A small network was trained on made-up records. Each row is its average activation on records with the value named, seen along a few directions.
Related values have similar rows: they may be neighbours, one step apart, or belong to one group.
(in the rows, 500 means zero)
Strong random noise was added to every row along 16 fixed directions; ignore it. To show where, here is one row again and again, with new noise each time:
[660 391 478 357 525 605 588 398 574 395 537 469 475 434 477 557 613 547
 473 342 467 447 567 433 535 535 389]
[437 447 564 601 651 558 609 697 589 578 414 340 679 765 462 528 471 446
 555 598 484 472 732 481 351 534 648]
[510 493 608 442 200 534 694 394 611 546 614 503 562 436 508 573 394 523
 251 544 403 527 319 486 645 500 446]
[316 345 599 429 435 587 574 416 509 358 345 334 411 460 350 460 531 303
 601 606 495 619 537 345 419 387 510]
[505 604 569 421 441 445 620 520 496 483 552 598 594 511 531 453 469 441
 497 553 518 702 462 554 418 452 341]
[705 424 509 566 668 462 517 530 449 531 609 486 541 655 548 501 432 518
 356 411 519 548 388 373 731 667 479]
[569 463 524 532 301 521 450 665 471 570 523 541 520 322 420 535 545 579
 413 435 547 584 697 542 571 409 462]
[553 494 655 544 521 565 468 485 457 455 552 598 570 399 464 679 291 330
 418 543 473 473 500 402 463 437 473]
[577 465 597 575 716 540 322 680 422 630 369 443 313 710 385 408 500 562
 461 495 523 429 661 472 594 534 664]
[623 436 632 605 317 438 550 592 549 601 362 456 467 538 732 527 690 333
 303 437 599 603 517 567 613 477 664]
[586 625 432 514 365 303 257 503 353 670 437 591 354 489 764 365 525 718
 435 683 615 594 361 637 549 478 505]
[552 553 468 553 591 557 396 668 553 438 306 612 723 527 474 625 600 410
 341 466 632 507 505 722 385 478 500]
[600 511 495 576 413 502 661 541 347 662 474 625 569 579 571 621 504 350
 430 479 532 617 530 691 386 394 630]
[551 508 251 449 393 453 534 295 412 393 768 626 425 307 567 530 532 601
 869 390 422 372 632 398 366 429 525]
[376 567 405 458 443 455 290 616 585 347 375 569 623 506 422 366 712 715
 494 585 663 530 438 697 372 528 495]
[709 484 318 574 496 462 251 469 373 551 447 605 518 410 677 646 646 661
 480 499 625 335 515 691 345 463 669]
[730 458 590 391 740 462 648 358 436 562 372 424 413 759 639 478 580 351
 583 588 519 609 521 485 318 430 528]
[565 497 398 483 636 550 505 531 515 466 617 413 722 491 373 579 501 628
 428 464 491 456 419 569 421 579 398]


Field P:
p18: [573 538 676 459 678 371 567 479 523 334 720 548 530 624 153 340 421 404
 524 470 490 660 285 344 624 443 436]
p10: [280 454 353 412 574 592 458 557 348 405 404 464 458 525 237 361 503 545
 518 497 539 630 391 544 568 552 419]
p23: [538 455 690 474 603 496 625 470 380 409 626 559 532 621 555 460 513 362
 423 419 533 622 351 463 474 646 534]
p17: [446 485 428 687 433 340 452 599 706 450 468 289 587 555 575 412 749 441
 514 409 565 464 422 449 627 592 726]
p8: [412 595 346 472 500 563 624 378 536 462 512 563 492 523 448 594 423 315
 522 393 346 346 316 551 558 443 546]
p15: [449 563 324 502 565 533 523 435 551 510 349 604 472 527 655 568 449 414
 590 481 467 425 566 521 474 507 446]
p21: [260 617 626 520 397 473 363 597 637 549 293 573 239 685 705 262 497 644
 613 642 491 374 666 520 518 538 670]
p22: [498 507 641 587 395 394 449 260 495 555 524 429 323 473 442 511 527 457
 634 652 461 331 398 503 305 275 873]
p5: [440 618 191 602 485 307 549 305 610 427 489 534 531 574 691 482 704 375
 791 476 505 380 374 529 392 484 708]
p13: [799 523 514 556 448 344 487 595 592 406 699 670 573 455 252 421 669 507
 373 186 586 618 410 501 797 445 485]
p12: [237 396 829 494 249 490 415 511 626 301 455 545 382 475 282 363 509 483
 610 664 550 515 585 383 467 323 712]
p6: [580 421 499 328 358 678 564 320 576 493 432 700 457 463 309 611 344 717
 511 633 381 282 735 410 484 399 520]
p24: [795 426 475 425 413 481 604 513 789 487 602 491 563 526 467 486 722 770
 491 365 491 396 745 507 609 425 535]
p11: [384 493 502 487 538 369 390 520 564 303 441 525 630 551 493 396 547 469
 637 678 627 603 422 461 382 427 490]
p3: [434 547 150 562 771 584 556 468 377 567 347 436 409 565 571 559 486 290
 631 321 433 443 475 583 493 524 469]
p19: [576 303 504 402 507 721 668 415 426 324 630 787 719 488 355 763 297 454
 352 355 488 457 516 395 583 590 433]
p1: [605 761 579 576 681 290 377 605 636 558 551 372 494 306 589 413 536 317
 520 400 505 618 431 459 645 443 212]
p7: [379 432 348 498 502 654 625 585 622 451 343 416 789 354 408 691 640 395
 423 379 543 551 562 684 355 520 313]
p14: [605 571 290 460 644 360 511 547 701 434 378 464 601 629 371 329 706 535
 491 413 577 664 418 490 717 526 317]
p2: [345 777 416 454 685 467 269 475 310 674 552 532 392 574 417 361 398 800
 558 692 440 351 336 735 315 614 469]
p16: [507 523 495 488 593 378 272 654 432 546 384 536 394 635 467 289 457 669
 612 677 596 595 638 415 576 459 484]
p4: [389 384 512 611 469 568 258 558 496 372 461 494 647 313 495 616 503 529
 358 531 610 411 454 463 514 652 523]
p9: [424 596 517 590 545 525 391 574 683 480 325 609 588 644 492 572 341 478
 538 700 467 287 610 460 460 461 670]
p20: [321 332 480 503 431 613 533 453 535 244 542 601 521 385 851 554 699 533
 585 261 611 402 559 513 395 828 510]
A value of P combines one of 4 hidden first parts with one of 6 second parts; all combinations occur once.
Q: p5 and p16 share the first part; p5 and p2 share the second. Which value has the first part of p2 and the second part of p16?
A: p10
Q: p9 and p8 share the first part; p9 and p13 share the second. Which value has the first part of p13 and the second part of p8?
A: p11
Q: p23 and p6 share the first part; p23 and p21 share the second. Which value has the first part of p21 and the second part of p6?
A: p22
Q: p3 and p15 share the first part; p3 and p17 share the second. Which value has the first part of p17 and the second part of p15?
A: p14

Field Y:
y14: [345 513 444 615 548 598 455 605 576 422 373 653 600 596 140 547 366 411
 616 546 469 391 678 446 486 394 650]
y24: [501 446 238 476 418 452 557 384 553 438 431 533 516 529 552 481 641 570
 635 495 540 505 489 530 484 449 542]
y15: [639 489 562 444 423 531 451 373 268 580 611 595 415 360 416 597 477 578
 363 496 507 496 321 667 396 394 551]
y8: [378 484 456 504 504 507 489 564 473 493 481 484 533 496 381 423 528 552
 452 484 551 614 414 573 544 545 415]
y16: [463 477 551 389 541 512 557 553 592 393 265 444 381 546 654 358 600 323
 516 472 552 709 595 388 637 539 284]
y13: [548 503 364 401 456 461 523 439 450 596 416 450 492 506 552 478 490 618
 574 671 501 579 553 525 417 415 403]
y21: [632 483 692 475 442 468 591 384 351 518 672 617 443 494 406 540 489 423
 437 482 500 578 384 516 418 446 590]
y5: [568 459 644 536 579 527 649 498 531 564 561 481 600 751 576 561 419 487
 463 573 445 411 539 476 406 582 672]
y11: [357 468 520 484 453 488 496 435 449 417 337 469 468 506 480 485 544 306
 592 639 539 573 447 482 339 377 604]
y4: [405 499 423 505 433 471 455 507 510 556 405 447 444 468 564 432 454 540
 533 607 499 567 536 401 623 524 415]
y3: [616 497 623 511 417 533 500 634 657 594 500 451 466 474 647 513 577 605
 265 356 493 430 594 535 703 628 459]
y2: [513 528 494 546 548 446 380 415 501 411 563 641 492 479 459 522 433 499
 559 527 519 420 414 445 490 470 557]
y1: [466 542 509 527 386 477 506 555 591 488 572 532 572 436 539 501 418 545
 504 530 469 497 581 436 562 526 436]
y12: [399 450 510 477 490 561 658 567 456 591 508 435 564 610 681 507 387 549
 465 560 469 549 538 530 486 614 424]
y10: [562 425 476 366 660 640 518 413 457 511 381 547 270 632 265 424 481 604
 490 430 456 465 554 450 639 508 451]
y17: [459 467 392 617 358 441 342 531 460 615 341 508 408 560 685 494 548 588
 468 602 569 415 486 597 555 472 745]
y22: [526 555 578 604 394 449 526 489 705 451 518 633 610 505 580 584 493 408
 461 473 499 386 525 460 542 480 631]
y19: [508 447 519 544 522 518 561 585 541 511 530 390 655 459 355 577 472 446
 568 536 491 563 634 472 396 380 474]
y9: [423 459 470 557 581 515 507 612 345 502 601 346 568 395 248 501 458 381
 582 435 472 608 530 449 465 438 449]
y20: [381 569 304 539 502 497 427 643 391 626 476 461 351 578 543 333 534 647
 549 407 481 472 538 599 639 607 544]
y18: [487 408 682 533 428 575 516 474 552 490 491 389 509 343 514 610 479 367
 376 492 488 480 531 398 526 501 486]
y7: [490 544 548 374 448 551 589 434 546 533 551 286 496 313 519 542 483 487
 413 500 406 514 419 529 474 436 302]
y23: [554 470 287 452 400 488 502 416 357 561 458 560 433 429 627 508 516 604
 485 483 530 591 421 596 559 494 414]
y6: [422 543 654 533 522 521 447 578 592 510 378 553 452 656 404 436 504 455
 409 545 507 459 477 513 557 541 638]
A value of Y combines one of 4 hidden first parts with one of 6 second parts; all combinations occur once.
Q: y13 and y4 share the first part; y13 and y23 share the second. Which value has the first part of y23 and the second part of y4?
A: y22
Q: y5 and y20 share the first part; y5 and y11 share the second. Which value has the first part of y11 and the second part of y20?
A: y9
Q: y17 and y12 share the first part; y17 and y15 share the second. Which value has the first part of y15 and the second part of y12?
A: y7
Q: y3 and y10 share the first part; y3 and y1 share the second. Which value has the first part of y1 and the second part of y10?
A: y14

Field L:
l1: [610 464 261 588 817 538 349 305 162 536 696 434 397 355 428 616 325 539
 600 370 424 385 291 460 468 555 456]
l3: [256 541 444 400 695 598 304 559 386 436 376 500 405 622 311 329 402 701
 585 645 521 471 482 561 444 558 443]
l12: [558 476 913 354 628 521 546 342 451 487 646 547 517 605 195 528 290 494
 485 789 447 575 413 394 254 377 468]
l10: [372 408 605 579 714 514 446 677 307 453 559 396 430 498 567 442 342 360
 724 486 519 597 745 299 426 550 406]
l7: [670 506 466 504 602 534 526 478 468 611 473 582 274 587 589 550 632 476
 499 281 473 364 583 616 530 479 636]
l5: [522 454 507 394 536 477 433 513 655 385 401 475 656 522 613 453 520 629
 448 618 590 508 519 432 519 554 362]
l9: [393 674 491 481 336 540 515 640 387 553 580 716 381 444 513 430 403 506
 443 366 453 579 483 634 574 515 404]
l4: [549 541 612 539 467 380 473 462 551 569 590 433 574 490 820 469 389 602
 442 707 527 574 406 395 530 641 378]
l11: [481 525 610 277 542 546 664 335 499 408 499 583 413 545 441 452 627 447
 530 446 483 546 379 584 370 515 418]
l2: [367 688 424 624 541 517 203 716 617 491 441 529 593 289 395 531 429 574
 482 481 510 333 657 532 537 504 396]
l8: [771 676 561 518 652 398 666 590 711 486 698 572 683 660 272 503 490 403
 515 370 379 469 557 436 581 435 498]
l6: [767 611 607 428 503 398 531 641 740 581 688 364 643 515 340 411 683 710
 472 439 457 438 701 517 483 466 486]
A value of L combines one of 3 hidden first parts with one of 4 second parts; all combinations occur once.
Q: l10 and l9 share the first part; l10 and l5 share the second. Which value has the first part of l5 and the second part of l9?
A: l6
Q: l12 and l4 share the first part; l12 and l7 share the second. Which value has the first part of l7 and the second part of l4?
A: l1

Field E:
e10: [102 354 191 555 338 684 573 443 805 311 232 212 741 392 545 678 770 454
 560 519 527 286 450 664 218 526 643]
e5: [483 583 322 480 343 463 686 527 772 560 240 579 724 764 748 591 499 443
 646 749 469 419 779 536 369 358 650]
e9: [443 608 589 519 538 248 447 618 696 109 796 646 710 662 542 247 667 569
 626 421 632 574 335 356 502 727 556]
e3: [552 305 836 421 743 736 684 509 284 185 468 970 544 629 369 601 437 131
 359 225 644 761 554 408 440 696 410]
e2: [676 387 508 492 514 588 423 364 364 655 220 565 356 570 494 678 460 439
 387 644 533 373 531 589 514 282 741]
e11: [411 648 430 343 508 737 367 547 560 524 271 494 330  97 618 669 632 360
 381 238 415 309 635 752 481 449 170]
e12: [633 285 261 686 903 415 265 603 419 390 457 205 776 564 300 523 591 540
 618 487 673 506 466 371 483 520 573]
e4: [328 534 335 526 101 522 428 419 502 401 464 744 436 112 834 663 648 404
 605 359 560 369 584 682 359 441 521]
e6: [271 591 767 484 369 711 820 783 194 957 482 646 229 628 813 466 337 419
 465 397 391 614 958 722 389 679 503]
e1: [253 504 491 422 367 667 578 389 348 474 669 449 398 348 508 524 478 640
 470 398 388 392 292 707 378 620 490]
e8: [471 471 421 307 541 554 645 381 654 526 219 134 207 742 482 248 791 537
 331 466 402 519 195 633 675 575 503]
e7: [453 365 605 740 722 567 400 415 417 333 591 588 507 659 419 589 456 375
 764 494 510 221 625 319 208 580 926]
A value of E combines one of 3 hidden first parts with one of 4 second parts; all combinations occur once.
Q: e12 and e3 share the first part; e12 and e2 share the second. Which value has the first part of e2 and the second part of e3?
A: e6
Q: e4 and e9 share the first part; e4 and e11 share the second. Which value has the first part of e11 and the second part of e9?
A: e5
